Questions about the array below.
1) Report the entry just left of 130.
2) Report the 1st entry in reading order.
3) Report the second largest entry.
4) Report the entry just left of the smallest entry.
5) Report the entry just right of 153.
[[136, 135, 148, 110, 127, 133], [135, 140, 153, 130, 113, 136], [138, 111, 119, 127, 124, 126], [118, 149, 144, 124, 129, 142]]
1) 153
2) 136
3) 149
4) 148
5) 130

Read these off the array that follows. Rows and columns are numbered from 1.
1) The entry in the bottom-left corner?
2) The entry at row 1, column 3?
3) The entry at row 2, column 3?
4) The entry in row 2 and column 1?
5) The top entry of the column that holds the largest entry?
6) The bottom-right entry?
7) The entry just right of the largest entry?
8) The entry directly above the largest entry?
array([[140, 131, 117, 116, 118, 118, 136, 123, 119, 136, 123],
       [123, 148, 131, 132, 107, 107, 114, 137, 137, 114, 137],
       [141, 139, 149, 152, 119, 119, 137, 117, 122, 136, 117]])
1) 141
2) 117
3) 131
4) 123
5) 116
6) 117
7) 119
8) 132

Read these off the grid that follows. Counting starts at 1.
1) Give the entry in the top-right corner.
2) Give the top-left entry.
3) Give the bottom-right entry.
4) Give the entry directly above 122.
5) Give the entry in row 2 and column 1.
6) Give the entry at row 1, column 2.
[[129 133 126 136 108]
 [116 134 134 143 127]
 [126 110 119 107 122]
 [116 145 134 118 136]
 [140 133 135 135 137]
 [129 132 131 123 111]
 [119 137 116 113 146]
 [113 126 138 128 147]
 [107 147 140 147 109]
 [133 149 126 121 135]
 [119 143 143 132 140]
 [135 146 108 116 116]
 [110 118 143 121 134]
 [141 137 123 138 143]
 [115 149 140 141 140]
 [143 117 146 110 134]]
1) 108
2) 129
3) 134
4) 127
5) 116
6) 133

[[152 125 137 125 142 141 117 135 111 149]
 [151 126 134 130 147 138 109 132 113 147]
 [141 126 141 139 107 143 139 141 110 141]
 [150 124 140 130 139 145 120 139 110 149]
 [149 125 141 129 127 144 128 140 109 148]]
The entry just right of 151 is 126
The 2nd entry on the diagonal from the top-right corner is 113
Find the 3rd entry, reading row by row.
137
The last entry in the row that holds the largest entry is 149
The smallest entry in the first row: 111
Find the top entry of the column that holds the smallest entry.
142
The bottom-left entry: 149
Find the bottom-right entry.
148
The entry just right of 144: 128
Find the 1st entry in reading order.
152
Find the third-last entry, reading row by row.
140
Find the third largest entry.
150
The smallest entry in the last row -> 109
Find the entry just right of the largest entry.
125
The entry just left of 128: 144
Find the entry just left of 120.
145
Find the entry directly below 138.
143
